A small network was shown many inputs. Here are its activations along a few directions, one row for each input.
In each table, some parts of the input vary, and every possible input appears once, in random order.
A made-up example of a description, with smaller parts first: one of 3 separate values, together with either a single point or one of 11 places along a line or (one of 5 places around a ring, together with one of 6 places along a line).
Shared parts are said once, and a part with two or three values counts as separate values.
(in the rows, 128 means zero)

Other details of the inputs shift rows strongly along two fixed directions, in all tables alike. That doesn't count.

A family of inputs:
r1: [120 160 128 118 129 137 136 106  78 154 131 120 132]
r2: [154 168 124 165 145 166 126 139 115 105 117  88 113]
r3: [109 163 134 142 136 134 120 120  74 138 123 126 115]
r4: [ 78 162 138 123 131 118 105 107  34 146 112 162 119]
r5: [ 79 169 155 126 134 106 112 104  45 149 121 156 132]
r6: [128  88 123 116 123 121 122 126 140 107 102 156 160]
r7: [ 92  93 142  93 117  83 125 112 129 149 128 178 161]
r8: [112  94 120 127 117 116 106 139 151 110 115 160 127]
r9: [154 104 123 150 124 127 129 162 209  96 138 111 125]
r10: [126  85 121 113 117 128 123 126 139 107 103 157 155]
r11: [157  74 149 118 136  93 128 152 130 110 110 169  97]
r12: [ 82  91 137 113 112  75 110 121 134 154 143 179 131]
r13: [159 160 114 131 131 174 143 128 127 129 134  79 117]
r14: [150 175 132 160 143 151 132 140 130 117 134  80 109]
r15: [124  87 114 108 116 130 120 130 141 108 103 158 150]
r16: [158 166 121 137 138 156 155 124 138 144 156  72 118]
r17: [106 167 142 138 135 117 128 114  93 160 157 117 109]
r18: [161 168 126 139 143 168 146 129 124 116 120  79 131]
r19: [ 83  93 139 117 117  76 108 120 128 141 136 184 139]
r20: [151 169 125 163 141 161 132 139 121 111 128  86 110]
r21: [125  85 119 113 121 121 124 126 149 120 110 153 152]
r22: [168  97 116 135 125 150 135 146 192  77 101 115 151]
r23: [ 87 156 141 101 128 107 135  89  59 190 150 142 132]
r24: [148 168 122 158 140 154 135 141 131 134 148  80 100]
r25: [110 163 131 143 140 138 116 118  69 132 113 129 117]
r26: [165  97 117 131 125 140 141 149 202  94 123 108 147]
r27: [ 92  88 127  87 106  93 119 111 126 152 131 180 148]
r28: [124  89 115 107 115 125 121 128 148 118 112 156 146]
r29: [149 166 120 159 141 158 133 140 127 123 135  83 101]
r30: [122  96 133 105 116 101 135 125 167 136 143 144 151]
r31: [165  91 108 129 119 143 144 148 206 113 133 107 137]
r32: [109 172 145 142 140 133 117 117  70 122 113 127 126]
r33: [ 95  87 135  99 116  97 119 107 114 134 110 182 165]
r34: [120 161 137 118 132 132 138 106  87 160 143 114 134]
r35: [163 164 120 140 140 167 148 126 128 128 134  79 126]
r36: [157  98 115 156 126 134 126 159 203  94 128 116 124]
r37: [102 168 132 130 129 123 127 117  94 164 155 120  99]
r38: [115 160 128 110 126 133 140 107  94 169 152 116 118]
r39: [113  93 121 126 113 112 110 142 154 117 128 158 126]
r40: [109 101 136 127 118  90 121 138 169 127 147 147 131]
r41: [147 170 117 152 135 157 132 140 135 131 147  83  92]
r42: [208  72 130 115 136 133 153 158 174  90 108 123 104]
Description of these inputs: one of 2 separate values, together with either a single point or (one of 4 places along a line, together with one of 5 places along a line).
- Changing only the choice among 2 separate values turns r34 into r19. The same change can be made to r38. Which row results? => r37
- Changing only the choice among 2 separate values turns r5 into r18. The same change can be made to r20. Which row results? => r33
- Which other rows does r6 become when the place on the line of 4 takes its other values? List them by row number. => r10, r15, r22

A family of inputs:
r43: [138 184 139 179 160 163 100 139  36  77  67 123  90]
r44: [134 176 130 132 138 156 138 112  82 141 127  95 127]
r45: [155 172 134 121 144 158 150 112  76 135 121  98 121]
r46: [ 46  86 146  89 101  52  96 102  94 164 131 216 154]
r47: [145  65 124 127 115 105 128 158 212 108 131 146 126]
r48: [125 139 121 141 125 136 128 133 154 126 140 111 125]
r49: [ 68  75 141  65 107  69 108  92  76 153 101 224 169]
r50: [141 175 137 131 142 147 143 120  87 142 139  96 104]
r51: [152  63 110 117 113 132 132 142 193  94 108 147 161]
r52: [150 124 121 126 132 145 140 134 137 120 123 114 128]
r53: [135 175 134 134 140 151 139 119  85 147 140  98 111]
r54: [ 46 150 148  94 120  82 107  80  34 177 128 183 149]
r55: [142 126 120 137 129 140 130 133 149 123 133 108 129]
r56: [148 129 115 129 132 155 140 125 142 110 112 109 150]
r57: [127 184 127 130 138 159 137 114  85 142 126  99 131]
r58: [141  68 126 136 117  96 124 159 215 112 144 146 120]
r59: [141 132 124 140 131 132 133 139 146 130 142 109 113]
r60: [122  78 121 141 111 107 117 155 219 110 143 141 137]
r61: [136 131 124 148 131 129 134 141 157 130 156 110 103]
r62: [132 134 123 149 128 129 124 141 165 132 152 107 114]
r63: [163 123 124 123 133 143 141 137 145 114 123 109 124]
- What do these inputs look like to the network? => either a single point or (one of 4 places along a line, together with one of 5 places along a line)
- Which other rows does r62 become when the place on the line of 5 takes its other values? List them by row number. => r44, r46, r51, r55
